These are the activations of a small neural network, seen along a few directions. Each row is one input.
Each table varies a few parts of the input and shows all the possible inputs, shuffled.
A made-up example of a description, with smaller parts first: ring(8) and (point or ring(9) or (values(3) and line(6))).
Shared parts are said once, and a part with two or three values counts as separate values.
In the rows, 128 means zero.

Other details of the inputs vary at random and push rows far along two fixed directions, the same in every table; ignore that.

Table:
row 1: [ 98 125  93 118  77 141 103 115 152 101 139  88 119  92]
row 2: [164 170 178 147 170  94 122 136 113  72 112 127 149 139]
row 3: [176 159 209 120 142 101  98 124 139  41 116  74 149 115]
row 4: [105 111  98 114  95 155 118 143 157  98 137  73 116  93]
row 5: [ 95 106  78 133 133 135 161 116 101 219 123 193 133 146]
row 6: [195 129 192 166 162  83 105 115 107 109 167 167 128 177]
row 7: [167 145 191 140 191  97 153 138  95 129 103 156 144 158]
row 8: [ 94 121  79 127 103 136 121 135 135 132 131 113 107 115]
row 9: [101 122  90 125  86 145 120 129 146 131 135 127 121 105]
row 10: [101 133  93 112  67 145  82 130 175  76 138  67 110  91]
row 11: [167 169 182 151 191  96 155 125  89 139 110 189 155 164]
row 12: [ 93 114  77 144 136 149 174 130  99 207 126 190 123 144]
row 13: [176 163 203 123 152 104 112 141 137  51 120  88 151 122]
row 14: [177 162 202 124 161 106 121 138 130  69 117 104 150 132]
row 15: [106 108 106 106  92 156 122 120 144 131 133  97 116 104]
row 16: [177 151 202 140 180 105 151 133 102 141 104 173 155 154]
row 17: [118  90 101 136  66 142  51 121 167  73 199  66  93 116]
row 18: [166 171 189 136 163  90 114 111 120  86 110 129 146 142]
row 19: [107 103  97 101  89 145 103 127 158 104 132  72 123 100]
row 20: [176 155 203 131 164 106 127 135 121  99 108 133 151 139]
row 21: [109 106 103 114 107 159 142 131 135 170 127 141 116 121]
row 22: [ 98 132  90 115  72 146  99 135 165  75 147  72 118  88]
row 23: [159 161 176 156 201  87 157 128  80 150 100 187 144 174]
row 24: [103  96  91 131 143 159 186 137 105 216 125 182 123 139]
row 25: [167 143 187 139 198  99 160 135  89 145 101 167 141 164]
row 26: [ 93 111  76 139 136 138 170 130  98 212 122 188 113 148]
row 27: [167 170 178 149 196  98 151 121  92 147 107 188 149 168]
row 28: [109 111 103 115  92 155 138 142 147 132 143 107 128  98]
row 29: [ 95 107  76 131 136 137 161 113 105 220 120 190 129 152]
row 30: [101 101  92 125 134 158 167 136 117 190 126 155 118 132]
row 31: [110 102 102 120 115 159 161 132 123 197 126 167 122 129]
row 32: [172 153 195 128 153  93 109 147 132  45 113  81 141 120]
row 33: [101 126  93 120  76 145 104 130 159 102 137  98 118  97]
row 34: [167 176 189 130 148  88  91 112 136  53 114  94 142 126]
row 35: [183 118 186 182 211  92 150 106  65 213 157 248 130 222]
row 36: [107 102  97 101  88 146 107 129 157 105 133  73 125 101]
row 37: [103  96  92 135 137 156 187 139 104 215 127 183 129 135]
row 38: [ 92 122  80 124 103 136 118 134 137 128 130 107 106 118]
row 39: [174 155 196 132 186 108 147 133 107 125 110 154 149 152]
row 40: [107  94  94 114 110 145 144 127 128 172 128 136 133 120]
row 41: [165 169 179 124 145  82  75 120 148  30 110  72 145 129]
row 42: [125  87  97 142  72 135  80 119 152 107 198 104  96 122]
row 43: [173 151 197 115 146  94  88 130 145  34 111  65 153 122]
row 44: [105 111 100 112  81 154 111 147 168  73 141  54 119  82]
row 45: [102 107  98 108  93 146 112 142 153  97 133  71 105  99]
row 46: [ 92 110  77 142 132 137 172 132  95 210 125 191 118 143]
row 47: [178 160 208 116 138 103  92 123 145  32 115  66 145 114]
row 48: [164 165 184 149 200  91 155 102  87 167 100 196 147 176]
row 49: [109 103 103 114 107 155 147 117 126 175 129 138 120 117]
row 50: [110 109 109 109  75 152 115 126 152 110 140  80 125  85]
row 51: [111 105 103 116 105 157 143 133 134 171 128 143 118 117]
row 52: [165 171 178 145 192  98 145 121  97 139 107 177 146 167]
row 53: [ 95 119  84 114  84 133  97 123 154 103 134  84 125 103]
row 54: [ 95 121  77 133 121 148 143 131 123 163 129 143 115 128]
row 55: [106 114 103 107 100 159 129 137 147 130 140 101 118 106]
row 56: [100 133  89 113  73 147  96 135 167  75 145  69 116  89]
row 57: [102 120  87 128 104 146 138 125 134 166 129 155 118 124]
row 58: [ 97 117  76 138 127 148 159 132 112 183 128 165 119 134]
row 59: [ 98 117  89 128 103 142 143 111 123 168 133 155 124 116]
row 60: [171 177 189 137 153  93  99 125 137  65 110 116 142 136]
row 61: [121  80  94 149  98 138 106 117 132 160 193 150  97 147]
row 62: [ 94 112  77 126 125 135 144 112 119 195 122 160 124 146]
row 63: [ 97 129  82 120  83 146  94 139 161  74 140  65 112  89]
row 64: [167 153 190 123 155  95 102 142 135  46 112  77 133 124]
row 65: [101  91  89 117 141 149 169 116 106 224 119 178 127 153]
Each input here is: line(5) and (point or (values(2) and ring(6))).
The inputs of row 46 and row 8 match in every part but the line(5) part. If row 6 is changed in the same way as row 46 into row 8, which row does it become?
Answer: row 35
The inputs of row 37 and row 24 match in every part but the line(5) part. If row 5 is changed in the same way as row 37 into row 24, which row does it become?
Answer: row 29
Change only the values(2) part in row 46. List by row number the other rows that result.
Answer: row 32
Change only the ring(6) part in row 45. List by row number the other rows that result.
Answer: row 15, row 21, row 30, row 55, row 65
Change only the values(2) part in row 18. List by row number the other rows that result.
Answer: row 47
Which other rows agree with row 42 in the line(5) part? List them by row number.
Answer: row 1, row 3, row 7, row 12, row 13, row 20, row 22, row 23, row 33, row 43, row 44, row 53
Change only the line(5) part in row 2. List by row number the other rows that result.
Answer: row 12, row 54, row 58, row 63
Change only the ring(6) part in row 10. List by row number the other rows that result.
Answer: row 38, row 48, row 52, row 54, row 62

Table:
row 66: [ 85 106  72 127 113 155 160 133 118 195 128 162 117 127]
row 67: [176 127 179 165 210  91 154 113  73 195 132 225 136 205]
row 68: [140 156 147 122 122 109  96 126 145  67 114  86 138 113]
row 69: [132 133 143 115 113 129 108 136 148  80 126  81 130 106]
row 70: [ 91  97  79 116 104 161 155 121 125 197 127 153 118 121]
row 71: [127 142 130 126 136 123 128 129 129 115 120 122 134 127]
row 72: [138 127 142 130 145 129 146 134 118 139 119 139 137 134]
row 73: [154 167 171 125 140 102  97 126 142  54 110  87 138 119]
row 74: [102 110  95 110  95 154 126 129 145 134 134 104 122 104]
row 75: [156 155 168 138 169 105 138 138 110 109 110 139 139 144]
row 76: [146 136 159 124 140 119 128 140 129  95 122 106 133 122]
row 77: [113 129 106 121 101 139 114 140 148  90 130  88 123 103]
row 78: [ 91  99  78 111  92 157 142 121 135 178 130 137 122 111]
row 79: [108 102  87 138  88 136 100 118 141 127 169 115 105 123]
row 80: [161 133 165 151 151 112 127 117 111 144 148 175 131 161]
Describe the family of inputs behind these rows.
Answer: values(3) or (values(2) and line(6))
A walk changes only the line(6) part. It starts at row 78 and steps to row 70. List the rest of the walk in order.
Answer: row 74, row 69, row 72, row 76

Table:
row 81: [157 136 163 137 143 106 104 115 127 107 139 130 130 148]
row 82: [ 98 118  90 120 108 147 143 123 129 160 126 137 124 115]
row 83: [146 145 157 136 157 109 127 132 119 109 115 131 135 140]
row 84: [105 106  97 120 112 155 149 132 129 168 130 136 121 119]
row 85: [149 149 159 131 147 107 113 132 129  78 118 106 136 129]
row 86: [142 151 149 140 170 110 146 125 107 146 111 165 139 154]
row 87: [146 146 155 136 157 111 128 132 119 109 117 131 132 141]
row 88: [150 135 158 135 170 113 153 130 103 150 113 160 140 150]
row 89: [101 108  92 117 113 153 154 128 124 180 124 152 126 121]
row 90: [116 109 105 127 100 138 106 118 141 133 155 120 112 126]
row 91: [118 112 106 120  77 135  80 119 162  84 159  76 113 106]
row 92: [148 137 160 135 168 115 151 132 103 149 114 159 137 151]
row 93: [150 135 161 132 168 119 154 128 106 151 111 159 145 146]
row 94: [150 146 165 125 151 117 133 129 122 118 109 134 143 135]
row 95: [144 150 157 133 160 112 143 123 110 138 107 154 141 142]
row 96: [ 96 115  82 129 120 143 153 125 117 185 125 160 125 131]
row 97: [147 157 161 128 147 111 124 125 126  99 111 121 138 130]
row 98: [118 115 106 128  82 140  89 132 157  82 165  83 108 106]
row 99: [ 98 114  88 127 125 149 165 122 113 202 121 174 123 132]
row 100: [143 139 152 141 170 109 148 128 101 148 111 163 140 153]
row 101: [117 109 103 132  90 137 103 130 146 107 160 105 113 113]
row 102: [ 98 121  94 116  95 145 127 126 140 133 126 111 124 104]
row 103: [ 96 116  80 130 125 144 158 125 115 192 126 168 124 134]
row 104: [102 104  91 126 133 155 179 126 105 227 118 194 125 140]
row 105: [106 114  98 111  96 149 130 132 143 135 127 112 125 104]
row 106: [ 99 125  89 121  98 142 120 131 143 125 131 108 119 109]
row 107: [153 144 165 125 146 110 116 135 131  81 120 101 137 126]
row 108: [149 157 157 130 143 106 112 128 130  80 114 107 140 128]
row 109: [119 111 106 121  80 133  83 119 161  87 157  80 114 108]
row 110: [158 139 162 142 135 109  99 130 133  81 146 114 126 135]
row 111: [ 97 119  82 126 115 145 143 129 127 168 129 146 120 124]
row 112: [117 116 107 123  65 135  72 135 172  48 166  50 110  90]
row 113: [151 142 167 125 149 115 126 132 126 102 116 115 145 129]
row 114: [ 99 107  84 130 120 145 151 131 119 179 128 153 118 129]
row 115: [118 112 107 121  78 132  82 119 160  87 157  78 114 108]
row 116: [150 137 163 134 168 121 155 129 106 150 112 159 141 150]
row 117: [115 105  99 138 109 140 128 127 127 152 157 144 114 131]
row 118: [158 142 165 139 127 107  89 132 141  61 147  95 125 129]
row 119: [150 144 165 124 152 115 135 128 120 119 108 135 146 134]
row 120: [151 142 163 130 155 113 131 135 121 111 117 126 134 137]
row 121: [117 109 106 123  87 137  90 119 155 104 157  94 110 115]
row 122: [103 107  99 117 103 154 139 133 137 150 132 119 121 111]
row 123: [101 108  91 116  97 152 130 137 141 135 138 107 112 109]
row 124: [149 143 161 131 165 119 152 126 108 150 106 163 141 148]
row 125: [102 102  93 122 120 155 162 129 118 190 128 156 125 127]
row 126: [147 153 160 130 150 110 130 123 120 111 108 130 142 132]
row 127: [151 143 166 125 148 109 119 135 128  89 119 106 139 128]
row 128: [148 147 158 135 151 110 119 133 125  93 116 117 132 134]
Describe the family of inputs behind these rows.
Answer: line(6) and (values(2) or ring(6))
The inputs of row 113 and row 84 match in every part but the line(6) part. If row 112 is changed in the same way as row 113 into row 84, which row does it become?
Answer: row 110
Which other rows agree with row 123 in the line(6) part? List them by row number.
Answer: row 86, row 87, row 90, row 97, row 98, row 116, row 124
Change only the line(6) part in row 126. List by row number the other rows that result.
Answer: row 82, row 95, row 97, row 99, row 102
Change only the values(2) part in row 121. List by row number the other rows that result.
Answer: row 110
Change only the ring(6) part in row 126. List by row number the other rows that result.
Answer: row 88, row 93, row 105, row 108, row 114
Change only the ring(6) part in row 85. List by row number the other rows that result.
Answer: row 82, row 89, row 103, row 107, row 125
